A small network was trained on invented records. Each row is its activation on one of them, seen along a few directions.
Records have a field called PUF. Each example row is followed by its value.
Other fields move the rows too, some of them a lot.
(in the rows, 500 means zero)
Strong random noise was added to every row along 11 fixed directions; ignore it. To show where, here is one row again and again, with new noise each time:
[595 249 607 530 345 696 394 532 417 676 434 418 747 320 395 466 426 419
 555 474 373 517 397]
[482 446 471 526 712 499 428 456 544 435 559 498 500 570 493 581 536 540
 615 528 391 420 291]
[629 410 481 403 557 505 539 498 313 355 362 642 511 467 518 674 358 282
 333 610 513 664 580]
[547 482 619 339 484 509 509 572 448 315 240 459 506 460 358 649 450 689
 805 561 348 228 614]
[567 587 277 504 461 445 639 540 652 672 464 520 541 594 359 514 425 435
 512 415 484 436 512]
[511 413 763 488 701 592 425 328 476 308 505 516 394 356 808 516 538 578
 476 709 449 435 353]
[323 530 539 415 758 351 375 402 592 356 506 284 494 664 508 550 554 714
 613 595 458 436 280]
[641 499 492 364 416 486 620 559 587 457 305 560 442 509 477 552 448 510
 548 599 440 406 600]
[552 631 398 303 765 333 478 499 485 356 315 347 560 843 558 688 334 430
 282 580 584 754 443]
[531 732 402 532 525 442 586 475 498 620 479 409 487 666 536 486 418 429
 405 295 609 471 622]
[535 445 622 322 464 412 495 533 426 252 444 505 247 789 481 474 610 570
 526 559 551 626 576]
[680 535 499 600 645 732 476 477 449 549 486 562 564 474 526 596 385 506
 614 399 403 372 467]
[507 528 770 429 375 458 576 411 477 501 296 388 495 208 838 442 467 411
 333 605 525 329 632]

[583 508 529 590 497 505 528 573 562 586 597 507 426 670 641 402 630 355
 444 348 486 502 384] => dipe
[496 479 373 327 510 382 389 653 501 372 330 437 607 638 330 663 470 561
 581 600 428 561 544] => muz
[496 558 277 491 634 546 281 392 506 486 563 535 510 506 537 558 403 585
 406 634 577 664 604] => dipe
[454 657 623 549 551 431 771 405 517 516 530 487 379 533 571 437 502 470
 466 363 578 362 482] => tudar
[645 695 265 418 551 592 307 517 717 631 448 377 461 683 516 490 425 773
 657 555 494 451 653] => mikig
[310 677 432 509 424 329 746 515 661 560 530 451 482 518 286 438 524 666
 613 421 554 353 520] => beker
[501 643 374 595 793 453 497 398 496 453 590 561 429 600 649 617 479 407
 438 429 515 424 438] => zon
[824 520 258 518 421 649 318 658 662 672 512 578 428 807 601 447 557 410
 483 399 443 577 581] => raku
[440 564 694 515 569 539 380 457 444 610 320 208 760 135 715 572 396 519
 612 497 370 140 496] => mikig
[394 667 226 574 551 483 118 426 373 615 616 337 630 554 571 524 432 517
 333 411 670 699 716] => pitan
[681 526 528 397 567 436 705 651 379 293 314 703 467 517 661 710 421 203
 273 604 507 634 565] => patuk
[552 410 322 499 627 541 381 400 566 421 727 702 207 626 550 465 605 555
 514 676 536 662 465] => tiv
[640 330 657 512 342 666 614 523 651 602 425 581 490 269 497 420 542 551
 710 570 310 228 413] => tudar
[634 448 478 562 435 746 537 437 602 630 477 639 583 287 432 471 380 588
 566 551 429 417 518] => raku
[667 464 450 483 542 472 493 625 460 533 350 535 545 404 678 656 483 219
 515 496 351 309 507] => tiv
[518 600 217 647 592 375 458 560 632 703 651 511 556 598 705 504 571 188
 276 378 513 555 378] => roki
[232 454 483 539 565 317 757 398 648 430 625 617 490 282 341 509 565 589
 551 657 482 404 269] => pitan
[618 600 278 465 419 474 615 538 637 721 438 486 649 560 518 479 322 329
 163 538 632 806 524] => roki
[556 406 693 464 411 495 625 586 472 309 548 670 257 549 606 433 684 470
 490 582 495 558 490] => patuk
[367 491 654 465 343 378 670 500 673 629 437 285 552 560 351 327 566 600
 597 393 477 336 361] => bana
[549 615 589 479 587 416 594 638 380 470 334 352 669 636 583 632 398 301
 347 334 515 565 441] => togid
[499 308 512 449 364 404 273 702 787 641 445 239 601 725 446 387 768 549
 764 432 229 271 220] => bana
[342 423 550 701 639 459 299 390 291 503 635 480 595 266 708 554 582 241
 438 364 437 313 419] => fiveb
[442 429 524 490 428 505 326 367 325 445 515 523 463 355 611 468 477 424
 320 573 610 618 702] => fiveb
[570 611 551 419 551 482 629 583 573 525 294 350 679 602 507 577 335 508
 396 484 518 581 418] => togid
[469 482 441 618 524 633 491 429 565 601 652 579 547 359 447 454 483 608
 538 540 493 507 433] => muz
[437 493 552 541 628 560 606 554 299 336 484 595 611 424 211 699 410 574
 734 406 413 399 460] => beker
[170 572 453 600 629 368 514 337 292 635 559 229 811 427 193 562 313 479
 494 264 598 500 407] => zon

Which value of PUF does each new row have?
[466 624 316 579 813 365 504 474 527 420 591 588 511 573 689 671 502 321
 321 509 521 552 349] => pitan
[345 561 444 490 566 343 729 431 433 548 498 460 592 430 297 555 361 407
 452 453 583 534 458] => mikig
[685 315 506 455 412 685 370 582 395 488 542 598 416 597 407 463 525 497
 590 541 465 694 544] => mikig
[496 652 552 565 495 454 357 525 282 474 486 429 476 473 809 524 543 308
 336 347 581 452 743] => muz
[424 321 690 463 650 472 338 370 294 324 598 479 412 412 753 502 563 373
 313 696 562 731 392] => mikig
[633 415 616 474 387 610 490 471 596 547 399 537 479 357 679 429 504 479
 446 610 441 413 533] => bana
[466 570 508 491 475 390 653 614 535 498 396 491 588 408 495 589 496 429
 533 477 432 332 500] => patuk
[516 430 327 606 640 547 643 420 432 539 710 709 536 666 272 520 395 317
 295 418 607 878 305] => raku
[430 517 584 681 656 589 635 456 187 444 574 604 634 381 320 641 381 377
 568 239 496 426 453] => dipe
[472 511 569 356 451 377 259 481 594 461 339 268 474 503 767 468 587 564
 478 635 463 370 589] => zon
[453 685 366 525 377 532 381 397 828 777 563 309 490 560 542 259 521 789
 532 473 573 405 589] => raku
[479 603 372 679 624 578 442 492 371 612 690 482 467 650 323 516 511 532
 750 169 492 362 503] => tiv
[619 348 608 505 360 589 458 618 536 474 516 570 425 558 563 420 631 474
 515 513 435 565 445] => togid
[559 457 632 445 380 464 559 624 680 460 465 492 384 599 596 399 694 572
 584 535 425 414 404] => pitan
